These are the activations of a small neural network, seen along a few directions. Each row is one input.
Each table varies a few parts of the input and shows all the possible inputs, shuffled.
A made-up example of a description, with smaller parts first: one of 4 places along a line, together with either a single point or one of 9 places along a line or (one of 2 separate values, together with one of 8 places around a ring).
Shared parts are said once, and a part with two or three values counts as separate values.

Other details of the inputs shift rows strongly along two fixed directions, in all tables alike. That doesn't count.

Rows:
r1: [-23  -6 -17   7  17 -43  -2   2 -17  10   6 -24 -12 -39  12]
r2: [ 16 -15  11   2   7  18   0   4  18 -18  -3  10  -2  16 -13]
r3: [-10  12   3 -22 -19  -1   3 -15  -1 -10  14 -29  12  -5  30]
r4: [ -3  23  -8 -20 -24   3   7 -11   0 -11  15 -14   8 -14  24]
r5: [12  5 10  2 -4 28 -2 -4  0  3 -4 13  9 22 -6]
r6: [ 1  8 11 -1 -6 26 -1 -8  1  5 -7 15  6 26 -9]
r7: [  5 -13  12   1   3  18   1   3  18 -14  -6  11  -4  17 -19]
r8: [ -2  -4 -26   1   5 -51   2  17 -12   5  -3  -5 -19 -58   6]
r9: [  5  18 -16 -16 -25  -5  13  -8  18 -18  21  -6   4 -15  19]
r10: [ -2  18 -27   6  -3 -46  -3  11 -32  24  -7  -6  -6 -39   6]
r11: [-10   6  -6 -22 -17  -6  10  -4  20 -29  13 -16  -6 -19  13]
r12: [ -7  18 -13 -16 -26  -9  15 -17  19 -16  19  -5   4 -10  15]
r13: [-14   2 -13  10  10 -40   0  -9 -30  19   8 -27  -2 -28  26]
r14: [ 15 -16  11   2   8  17   1   1  19 -18  -3   9   0  18 -13]
r15: [  1   4  -7 -21 -13  -5   9  -1  19 -32  16 -16  -4 -21  18]
r16: [ 20  -2   3   8  -3  18   5  -3  16  -3   2  22   6  23 -13]
r17: [ 5 -3 18 -3 -2 26 -6  1 -4  3 -6 -2 11 25  0]
r18: [ 18 -11 -13  41  25 -19  -1   7 -14  29  -6  27 -10  -2 -18]
r19: [12  4 11  2 -4 27 -1 -7  0  3 -3 12 10 24 -6]
r20: [ 5 -1 16 -4 -3 27 -7  7 -5  3 -7  0  9 23  0]
r21: [ -6   2  19  -6  -4  25  -6   0  -2   7 -10   0   6  28  -3]
r22: [  6 -11  11  -1   2  22  -1  11  16 -13  -8  14  -9  13 -19]
r23: [ -5 -13  16  -5   7  22  -9   3  12  -7  -7   0   4  21 -13]
r24: [-14  26  -7 -22 -26   1   7 -15   1  -8  12 -12   5 -10  21]
r25: [-14  27  -8 -22 -27   2   7 -12   1  -8  11 -12   4 -12  21]
r26: [ 10   3   4   6  -8  20   3   1  14   0  -2  26   0  22 -18]
r27: [  1   7  12  -1  -5  25  -1 -11   2   5  -7  14   7  28  -8]
r28: [-6  0 20 -6 -3 23 -6 -6 -1  7 -9 -1  8 30 -2]
r29: [ -6   3  18  -6  -4  26  -6   3  -3   7 -11   1   6  26  -3]
r30: [  2  10  10  -2  -8  29  -3   1  -2   6  -9  17   3  22 -10]
r31: [-23  -5 -18   7  17 -42  -2   5 -18  10   5 -23 -12 -40  12]
r32: [ -6   1  19  -6  -3  24  -6  -3  -1   7 -10   0   7  29  -2]
r33: [  4 -23  -4  16  31 -27 -12  29 -27  27 -22  11 -11 -15 -25]
r34: [  7 -14  16  -5  10  24  -9  10   9 -11  -4   1   5  16 -10]
r35: [  6 -11 -10  41  24 -21   1   1 -14  31  -9  29 -12   3 -24]
r36: [  7 -13  15  -5   9  25  -9  13   9 -11  -4   2   4  15 -10]
r37: [ -5 -14  16  -5   7  20  -9   0  13  -7  -6  -1   5  22 -13]
r38: [ 11 -23  -7  31  34 -22  -3  13 -12  12  -8  12 -19 -14 -14]
r39: [-19   5  -2 -27 -13  -2   1  -4  13 -21  12 -27   3 -15  17]
r40: [-16  -8 -21  13  14 -50   9  -8  -8   1   9 -17 -16 -39   9]
r41: [  0 -22  -5  33  31 -23  -2  10 -12  17 -12  13 -21 -11 -21]
r42: [ -8   1  -1 -24  -9  -3   0  -6  13 -26  16 -28   7 -15  21]
r43: [ -6  22 -15 -18 -29  -5  12  -7  17 -15  18  -2  -1 -16  14]
r44: [ 21  -3 -11  35  15 -27  -7  24 -13  32 -22  34  -9 -12 -28]
r45: [  6   3  11 -17 -13  17  -9  23 -10   5 -22   6  11  20 -11]
r46: [  6 -12  -9  41  25 -22   2  -1 -13  31  -8  28 -11   4 -24]
r47: [ -3  24  -9 -20 -25   4   6  -8   0 -11  14 -14   7 -15  24]
r48: [-24   7 -14   9   8 -37   0   0 -31  25   0 -22  -8 -28  20]
r49: [  4  16 -14 -14 -23  -9  16 -16  19 -19  22  -8   8 -11  19]
r50: [ -3  21  -6 -19 -22   0   9 -20   3 -11  17 -16  11  -9  25]
r51: [  6 -17  17  -3  11  20  -9   1  12 -12  -3  -1   8  21  -8]
r52: [ 21  -1   3   8  -3  19   4  -1  15  -2   1  23   5  22 -13]
r53: [  0 -13   2  30  27 -16  -9   6 -34  33 -12   0  -3   0  -4]
r54: [  1 -25  -1  28  38 -21 -11   8 -19  18  -7   0  -7  -8 -11]
r55: [  1   3  -7 -20 -13  -6   9  -3  20 -33  16 -17  -3 -20  18]
Each input here is: one of 5 places around a ring, together with either a single point or (one of 2 separate values, together with one of 5 places along a line).
- The inputs of r22 and r48 match in every part but the place on the ring of 5. If r38 is changed in the same way as r22 into r48, which row does it become? => r20
- Change only the place on the line of 5 in r28. List by row number the other rows that result. => r21, r29, r32, r48
- Change only the place on the line of 5 in r22. List by row number the other rows that result. => r7, r11, r40, r41
- Change only the choice among 2 separate values in r25. List by row number the other rows that result. => r4

Rows:
r56: [ 13  -8   4   9   5  13   0   7  10  -2  -7  21  -4  13 -19]
r57: [ -7  21   1 -29 -29  12   4  -8   8 -16  11 -16  12  -1  22]
r58: [ -9  19   3 -28 -26  14   4 -10   8 -17  12 -19  11   0  23]
r59: [ -3  -7 -20  22  18 -41   4   0 -12  13   3   0 -13 -29   0]
r60: [  2  15  -7 -28 -28   6   9  -1  25 -29  14  -6   3 -11  12]
r61: [ -2  -9 -19  24  21 -40   3   1 -14  13   3  -2 -15 -31   1]
r62: [ 11 -12   7   8   8  13  -2   5  11  -3  -6  16  -2  15 -18]
r63: [ -9   2 -14  23  16 -33   0  -4 -30  29  -2  -3  -8 -19   6]
r64: [-10   1 -14  22  15 -34   0  -5 -28  30  -2  -4  -6 -18   5]
r65: [ 13  -9   6   9   7  14  -1   6  10  -3  -6  19  -4  13 -19]
r66: [ -2 -33  23  -1  25  16 -13  16   7 -11 -15  -7  -4  15 -17]
r67: [ -6  23   0 -29 -31  11   5  -8   8 -15  10 -14  11  -1  21]
r68: [  5  -2  13   8   5  21  -6   1  -7  12 -11  13   4  25 -11]
r69: [ -3 -11 -18  23  23 -40   2   1 -15  12   3  -4 -14 -30   2]
r70: [ -1  14  -6 -26 -27   6  10  -5  26 -29  15  -7   3  -9  12]
r71: [-22  27 -27 -14 -19 -41  11 -14 -15   2  20 -30  -3 -45  38]
r72: [-10 -22  27  -2  23  24 -19  10 -10   5 -16 -12   5  24  -9]
r73: [-10  18   3 -29 -26  12   4 -11   9 -16  12 -19  12   2  23]
r74: [ 15  -9   5   7   5  12  -2   8  10  -3  -7  19  -2  13 -19]
r75: [  7  -4  14   7   5  20  -7   3  -7  12 -11  10   7  25 -10]
r76: [  4  -3  13   8   4  20  -6   0  -5  13 -10  12   6  27 -12]
r77: [ -1 -11 -18  21  21 -41   2   3 -14  12   3  -4 -13 -31   1]
r78: [  7   2  10   6   0  19  -5   3  -6  13 -12  17   5  23 -13]
r79: [  5   1  10   7   1  18  -4   0  -4  14 -11  16   5  25 -13]
r80: [ -2   8  -2 -27 -22   6   8  -6  25 -31  16 -13   4  -8  14]
r81: [ 14 -11   6   7   7  13  -2   8  10  -3  -7  17  -1  13 -18]
- What do these inputs look like to the network? => one of 2 separate values, together with either a single point or (one of 3 separate values, together with one of 4 places along a line)
- The inputs of r56 and r71 match in every part but the choice among 2 separate values. If r80 is changed in the same way as r56 into r71, which row does it become? => r73
- Change only the choice among 2 separate values in r68. List by row number the other rows that result. => r61
- Change only the choice among 3 separate values in r61. List by row number the other rows that result. => r62, r81

Rows:
r82: [  3 -21   6  18  26  -1  -8  10  -5   8 -12   9  -8   6 -19]
r83: [ 21  11   5  -7 -21  35   9  -8  26 -16   5  26   9  28 -10]
r84: [-11  13 -14   4  -6 -19   8 -17  -7   8  13  -8   0 -14  16]
r85: [-11  -3  -8   0   6 -21   4 -10  -1  -5  12 -19  -3 -18  15]
r86: [  2 -20   5  25  25  -3  -2  -2  -1  10  -5  11  -7  12 -16]
r87: [-11  -4  -8  -6   5 -20   0   1  -3  -8   7 -19  -6 -24  12]
r88: [  0  10  13 -35 -24  28  -4  10  11 -19  -2 -10  12  11   7]
r89: [ -2  20  10 -32 -30  27   1  -2   9 -16   3 -11  14  12  15]
r90: [-10  -5  -6  -7   6 -19  -2   2  -7  -7   5 -23  -3 -24  14]
r91: [-11  -4  -7   0   6 -20   3 -10  -3  -5  11 -21  -2 -18  16]
r92: [ -5  23   6 -34 -36  26   5  -6  17 -20   7  -7  11   9  14]
r93: [  8   6  19  -6 -12  43  -1  -9  14  -4  -2  17  12  41 -10]
r94: [-10  13  -9  -4  -7 -18   2  -3 -16   9   3 -14   0 -18  17]
r95: [ 13  19  -2 -35 -38  19   7   8  33 -34   7   7   7  -3   2]
r96: [  4 -10   3  16  14  -2  -8  14 -11  18 -17  16  -5   6 -21]
r97: [-11  14 -13  -2 -10 -20   5  -6 -10   7   5  -7  -3 -19  13]
r98: [  5  -5   6  24  17   4  -6  -3 -19  25  -8  10   3  17  -8]
r99: [-10   7 -10 -10  -5 -20  -1   6 -11   3   1 -15  -2 -23  12]
r100: [-10  13 -12   3  -5 -17   5 -15 -11   8  12 -12   2 -13  19]
r101: [  4 -11   4  15  15  -1  -9  15 -13  19 -18  14  -5   7 -20]
r102: [  4  -5   5  25  17   3  -5  -5 -17  25  -8  12   2  17  -9]
r103: [  4  -5   5  20  14   2  -7   5 -18  25 -16  15  -2  14 -15]
r104: [  3 -21   5  19  25  -2  -6   9  -3   7 -11  11  -9   5 -20]
r105: [ 16 -17  -6  27  18  -8   5   3   9   3   0  22 -10   2 -18]
r106: [ 14 -19  31  -7   6  50 -12  13  18 -14 -16  16   7  43 -25]
r107: [ -1  11  12 -35 -26  28  -3   8  14 -20  -1  -9  11  11   6]
r108: [-12  -3  -9   1   5 -22   6 -11   1  -6  13 -17  -5 -18  14]
r109: [ 19  -1  -8  24   7  -6   2   6  -5  16 -10  31  -6   3 -22]
r110: [  5  -1 -19   1  -1 -26   8   5  12 -15  11  -2 -12 -33   4]
r111: [-10  -4  -5  -1   6 -20   2  -9  -5  -4  10 -23  -1 -18  17]
- The inputs of r84 and r86 match in every part but one. If r100 is changed in the same way as r84 into r86, which row does it become? => r85
- What do these inputs look like to the network? => one of 5 places around a ring, together with either a single point or one of 5 places along a line
- A walk changes only the place on the ring of 5. It starts at r111 and steps to r90. List the rest of the walk in order. => r88, r89, r98
- List by row number the other rows that have the place on the ring of 5 in common with r103. => r89, r92, r94, r97, r109
- Change only the place on the line of 5 in r82. List by row number the other rows that result. => r87, r90, r104, r106
